These are the activations of a small neural network, seen along a few directions. Each row is one input.
In each table, some parts of the input vary, and every possible input appears once, in random order.
A made-up example of a description, with smaller parts first: one of 8 places around a ring, together with either a single point or one of 9 places around a ring or (one of 2 separate values, together with one of 6 places along a line).
Shared parts are said once, and a part with two or three values counts as separate values.
In the rows, 128 means zero.

Other details of the inputs vary at random and push rows far along two fixed directions, the same in every table; ignore that.

Table:
x1: [116 135 138 103 140 166 137 143 155  86 155 147]
x2: [123 125 117 103 149 169 161 142 158  85 139 154]
x3: [ 96 118 120 108 140 145 150 153 172 100 149 137]
x4: [201 166 154 165  62 121 157  92  75 138 111  77]
x5: [136 117  98  83 144 165 169 108 121  79 169 125]
x6: [108 112 109 160 140  98  99 136 132 176 118 125]
x7: [124 119 114 110 119 126 106 105  89 140 143 103]
x8: [107 115 137 142 138 110 109 130 108 155 111 159]
x9: [122 128 131 145 125 122  89 140 106 156 111 144]
x10: [145 119 107  79 140 169 148 111 123  75 173 118]
x11: [ 97 115 136 132 132  95 102 122 123 157 111 148]
x12: [118 137 146  86 141 144 143 136 157  87 146 123]
x13: [180 169 160 124  79 160 230  90 112  57 138  82]
x14: [116 124 124 149 139 113  84 127 128 165 116 120]
x15: [118 123 127 138 132 118  88 141 127 169 112 129]
x16: [121 127 149  96 146 161 142 139 153  82 152 145]
x17: [116 118 119 149 142 118 110 127 115 171 111 147]
x18: [124 125 109 139 128 122 112 133 125 155 111 163]
x19: [134 120 115 114 119 129 109 103  81 136 147 112]
x20: [117 127 119 107 145 159 155 138 158  86 142 163]
x21: [108 121 123 103 154 159 159 133 171 113 140 127]
x22: [108 121 123 146 132 121 108 137 108 161 106 153]
x23: [122 128 127 103 150 167 163 136 157 107 148 142]
x24: [129 117 107 146 143 119 111 127 123 158 107 155]
x25: [111 119 127 147 128 100  84 148 122 153 114 128]
x26: [139 128 113 154 149 108  89 129 115 155 117 140]
x27: [142 121 114 144 141 122  92 134 122 154 111 148]
x28: [107 126 121 109 158 157 156 128 172 108 147 122]
x29: [199 163 152 166  67 122 158  87  79 134 109  74]
x30: [115 125 118 155 151 107 110 122 112 169 119 140]
x31: [126 121 110  81 141 169 173 107 118  85 176 115]
x32: [128 116 121 147 124 106  88 150 128 172 117 120]
x33: [130 132 127 105 141 164 136 144 157  77 148 155]
x34: [196 160 144 173  70 101 160  96  94 132 120  46]
x35: [115 116 121 151 122 105  82 155 120 163 111 126]
x36: [110 125 128 107 136 149 132 157 170  93 153 126]
x37: [119 134 142  95 147 147 165 131 145  90 148 143]
x38: [134 132 113 116 160 150 162 124 157  97 146 137]
x39: [130 139 149  93 142 148 145 134 145  84 154 137]
x40: [111 115 111 159 143  92 105 135 129 175 119 120]
x41: [117 112 125 140 140 111 107 132 116 144 107 169]
x42: [120 116 126 134 137 101 105 123 119 141 116 168]
x43: [ 91 119 126 139 136 109 107 134 119 155 104 144]
x44: [104 133 135  98 139 160 134 145 166  90 147 132]
x45: [134 128 131 131 136 103  91 136 109 138 115 156]
x46: [178 157 168 157  57 107 151  91  79 123 101  73]
x47: [134 112 108 118 113 115 107 112  89 142 146  96]
x48: [113 126 124 147 146 105  84 129 127 168 117 121]
x49: [108 122 131  93 149 133 157 146 165  95 149 130]
x50: [149 130 123 100 147 170 145 142 161  91 146 141]
x51: [105 131 139  93 147 157 138 143 164  86 144 129]
x52: [130 123 107 155 144 115 111 120 120 154 114 146]
x53: [114 112 136 136 126  88  81 138 127 152 122 134]
x54: [110 119 138 137 133 100 106 120 112 152 119 159]
x55: [111 127 148  87 141 145 134 130 167  87 150 132]
x56: [100 122 117 138 125 113 106 135 128 173 107 143]
x57: [114 127 135 141 135 116  88 138 109 146 115 150]
x58: [111 129 125 135 121 117  86 139 129 167 112 134]
x59: [179 151 157 157  55  90 177  87  92 119 113  72]
x60: [110 108 134 144 129  95  79 149 123 157 115 135]
x61: [113 118 125 140 139 116  83 137 131 172 109 130]
x62: [196 158 144 177  62 106 154  93  94 134 116  48]
x63: [137 130 123 100 145 172 143 148 157  77 145 146]
x64: [ 99 121 124 149 133 113 101 134 110 160 112 163]
x65: [105 117 119 140 136 114 106 137 125 176 107 138]
x66: [112 111 116 108 151 148 154 147 179 116 148 123]
x67: [131 120 110 145 136 120 112 132 120 159 108 155]
x68: [194 162 146 165  42 107 159 102  93 135 111  58]
x69: [171 164 158 150  66  97 176  86  79 125  99  77]
x70: [186 162 157 153  60  90 154 102  83 122 111  64]
x71: [137 129 116 138 125 123  92 139 122 151 113 156]
x72: [121 108  99 122 121 112 122 111  87 150 143 106]
x73: [115 123 118 155 146 115 108 122 116 166 119 141]
x74: [ 99 117 127 104 148 144 154 150 168  95 146 133]
x75: [131 120 133 133 132 101  85 127 116 137 120 161]
x76: [111 131 133  92 144 170 142 150 168  88 145 126]
x77: [172 148 124 137  66 115 172  66  48 130 129  59]
x78: [123 132 128 138 124 123  91 138 118 161 118 148]
x79: [132 138 132 108 160 158 145 130 158  98 159 124]
x80: [112 126 120 142 128 120 110 133 118 167 114 155]
x81: [125 131 150  93 141 149 138 127 155  83 158 144]
x82: [ 88 118 121 147 130 106  96 137 118 166 103 150]
x83: [133 134 131 107 156 168 143 130 163  94 159 125]
x84: [102 115 118 104 146 155 155 158 172 100 145 131]
x85: [124 112 118 150 132 103  83 147 132 175 115 120]
x86: [128 130 131  92 152 147 162 134 152  79 145 154]
x87: [100 108 132 101 150 141 153 150 171  97 147 138]
x88: [119 126 123 101 154 158 159 138 156  80 141 159]
x89: [ 99 124 126  96 148 166 161 145 166  97 138 134]
x90: [131 118 133 139 133 112  88 136 112 138 110 159]
x91: [ 91 109 133 137 139 105 102 135 121 161 104 151]
x92: [127 126 123 140 137 116  90 139 114 134 112 157]
x93: [184 158 138 167  42 103 178  96  93 141 106  65]
x94: [102 120 116 151 149 101 105 125 124 174 112 129]
x95: [214 170 144 131  87 166 207  86 126  57 144  70]
x96: [191 156 146 124  71 155 233 103 138  76 145  54]
Description of these inputs: one of 2 separate values, together with one of 4 places along a line, together with either a single point or one of 11 places along a line.
Q: Changing only the place on the line of 4 turns x5 into x77. The same change can be made to x63. Which row results?
A: x76
Q: Changing only the place on the line of 4 turns x22 into x89. The same change can be made to x64. Which row results?
A: x82
Q: Change only the place on the line of 4 in x96. List by row number the other rows that result.
A: x23, x65, x67
Q: Change only the place on the line of 11 in x58. List by row number the other rows that result.
A: x12, x14, x15, x44, x46, x48, x51, x55, x61, x76
Q: Which other rows agree with x27 in the place on the line of 4 and the choice among 2 separate values? List them by row number.
A: x10, x26, x33, x45, x50, x63, x71, x75, x90, x92, x95
Q: Change only the choice among 2 separate values in x77. List by row number the other rows that result.
A: x7
Q: Change only the choice among 2 separate values in x49. List by row number the other rows that result.
A: x70
Q: Change only the place on the line of 11 in x86. List by row number the other rows that result.
A: x2, x18, x20, x24, x38, x41, x42, x52, x67, x88

Table:
x97: [140 140 131 131 126 148 166 128 155 110 135 103]
x98: [ 76  99 121 153 162  81  29 174 145 200  96 178]
x99: [124 127 126 105 124 145 164 119 135 107 145 111]
x100: [131 125 123 103 129 143 161 110 119  96 150 118]
x101: [113 119 124  90 159 156 142 127 142  95 152 158]
x102: [141 124 123 155 101  88  88 109  68 167 115 110]
x103: [121 115 105  99 158 155 136 129 140 105 159 136]
x104: [166 146 137 189  82  89 123 114  94 172  84 107]
x105: [155 137 124 116 130 152 152 110 120 103 142 128]
x106: [129 140 142 131 116 132 169 123 144 113 127 105]
x107: [167 147 134 181  83  98 117 109  74 163  87 119]
x108: [121 123 128  92 156 155 122 134 148  96 155 147]
x109: [107 127 138 103 150 148 159 148 182  94 140 148]
x110: [139 131 115 114 126 152 157 119 137 113 146 107]
x111: [143 140 142 168  95  90  87 125  87 163  92 129]
x112: [148 146 146 138  96 128 159 113 107 109 114 123]
x113: [139 142 148 136 110 125 142 130 143 120 125  93]
x114: [ 44  77  98 102 200 118  33 181 163 180 139 185]
Q: Changing only one part turns x98 into x102. The same change can be made to x104. Which row results?
A: x103
Q: Describe the family of inputs behind these rows.
A: one of 3 separate values, together with one of 6 places around a ring
Q: Change only the choice among 3 separate values in x111. List by row number the other rows that result.
A: x107, x112

Table:
x115: [ 90 114 129 109 169 132 103 154 162 120 133 167]
x116: [151 141 143 158 110 102 118 122 107 143 106 122]
x117: [ 91  99 101 112 158 118  72 142 135 140 144 144]
x118: [147 134 144 149 104  95 116 118 108 147 102 127]
x119: [102 109 105  62 189 188 155 142 173  69 177 166]
x120: [112 121 128 117 160 136 106 152 160 122 134 157]
x121: [124 134 133 121 111 139 168 122 137 109 132 111]
x122: [158 149 142 129  88 121 139  95  85 126 125  72]
x123: [109 115 119 140 140 111  69 152 128 166 108 164]
x124: [150 136 125 164  93 104 118 118 100 171 101 105]
x125: [ 85 109 117 151 143  96  85 143 122 180 105 149]
x126: [ 98 112 112 132 163 133  99 155 155 150 131 146]
x127: [152 143 138 139 116 130 164 117 135 116 130  97]
x128: [107 109 127  59 166 174 153 146 174  71 193 130]
x129: [104 112 113 153 152 101  78 147 132 184 111 146]
x130: [192 153 125 139  78 127 181  83  67 104 125  88]
x131: [ 99  99 106 116 172 134  91 130 120 148 133 173]
x132: [106 118 124 110 147 148 109 157 156 123 132 159]
x133: [137 134 124 122 114 150 155 131 143 117 132 110]
x134: [149 134 135 165  95  85 124 108  99 168  98 103]
x135: [126 138 146 117 112 139 156 128 132  99 131 128]
x136: [144 144 147 160  91 100 128 112  92 140 100 117]
x137: [175 162 140  79 113 195 231  85 142  31 180  99]
x138: [136 133 133 163 105  95 125 115 105 161 103 109]
x139: [158 149 145 131 111 147 156 124 134  95 134 112]
Q: Describe the family of inputs behind these rows.
A: either one of 3 separate values or one of 4 places along a line or (one of 2 separate values, together with one of 9 places along a line)
Q: A walk changes only the place on the line of 4. It starts at x130 and steps to x119. List the rest of the walk in order.
A: x131, x137
